A small network was trained on made-up records. Each row is its average activation on records with the value named, seen along a few directions.
Related values have similar rows: they may be neighbours, one step apart, or belong to one group.
In the rows, zero is written as 500.
Strong random noise was added to every row along 5 fixed directions; ignore it. To show where, here is one row again and again, with new noise each time:
[447 473 797 356 626 389 548 593 348 459 534 314 226 664 693 357]
[416 291 884 535 351 364 533 111 356 582 618 513 411 645 691 541]
[474 532 662 379 589 532 483 701 360 488 424 484 451 490 518 566]
[584 460 651 446 568 690 409 665 425 439 301 502 661 404 484 645]
[318 470 533 478 365 462 544 467 516 658 549 736 675 596 390 684]
[648 397 514 582 541 544 480 337 552 476 418 418 583 368 463 427]
[495 512 515 509 540 315 574 340 419 574 598 443 287 415 476 373]


NIKAN, 16 values:
daror: [708 528 412 560 543 369 481 312 429 427 415 522 427 241 408 458]
zozez: [523 526 428 520 694 324 559 416 428 450 590 348 179 481 581 231]
vogaf: [388 605 258 477 589 460 589 771 705 495 587 431 536 631 452 298]
bibo: [537 401 684 506 480 531 482 401 396 521 474 525 548 503 485 618]
nozof: [263 598 506 325 386 434 539 579 536 637 725 603 434 734 597 566]
tel: [636 420 500 540 504 645 463 534 395 429 337 515 485 335 457 530]
sut: [514 572 236 617 459 488 607 410 637 615 647 545 551 365 315 468]
rizop: [590 602 259 412 579 554 440 719 563 388 338 548 549 451 384 461]
rur: [487 573 706 369 479 452 423 524 305 477 469 586 405 524 590 604]
punom: [577 528 488 581 369 715 393 408 402 523 503 527 540 295 508 764]
zep: [482 558 237 517 452 493 518 518 686 430 600 398 495 582 500 379]
vaz: [500 544 424 586 526 474 511 653 521 478 397 543 562 451 447 477]
zakud: [391 343 670 541 513 509 579 510 572 431 554 282 413 829 775 346]
gelem: [520 533 417 541 481 387 524 240 515 522 475 571 424 396 414 454]
bizer: [453 643 397 577 308 470 434 376 454 627 653 668 575 326 437 785]
pob: [781 412 253 765 569 584 427 276 722 435 486 310 559 271 443 235]
The values of NIKAN form 4 separate groups.
List the group mates of zozez, in the order listed.
Answer: bibo, tel, vaz
List the group mates of rizop, in the order listed.
Answer: daror, rur, gelem
List the group mates of vogaf, in the order listed.
Answer: sut, zakud, pob

FAMAL, 9 values:
rap: [624 414 232 657 456 678 422 413 678 430 315 573 792 355 343 540]
teke: [388 653 433 418 380 426 525 499 416 631 689 576 340 448 456 605]
rifik: [435 427 666 583 362 628 459 403 381 616 591 572 566 452 535 710]
soz: [532 564 481 556 455 452 475 415 550 471 523 460 515 475 517 488]
linof: [633 435 404 553 707 524 573 498 693 512 462 291 528 504 400 259]
dutev: [431 473 270 533 541 523 570 718 767 493 533 487 658 689 434 347]
vuri: [518 365 466 461 412 602 434 437 751 449 318 661 887 718 451 526]
fif: [377 357 692 564 354 273 608 181 442 631 652 658 508 619 520 491]
forub: [409 538 347 498 393 558 498 527 603 498 446 713 729 527 446 712]
The values of FAMAL form a 3 by 3 grid.
How many steps from neighbour to neighbour lead from soz to linof, at the fewest?
Answer: 3
Name the neighbours of vuri, in listed order.
Answer: rap, fif
A value of FAMAL combines one of 3 hidden first parts with one of 3 second parts; all combinations occur once.
dutev and fif share the first part; dutev and rap share the second. Which value has the first part of rap and the second part of fif?
Answer: vuri
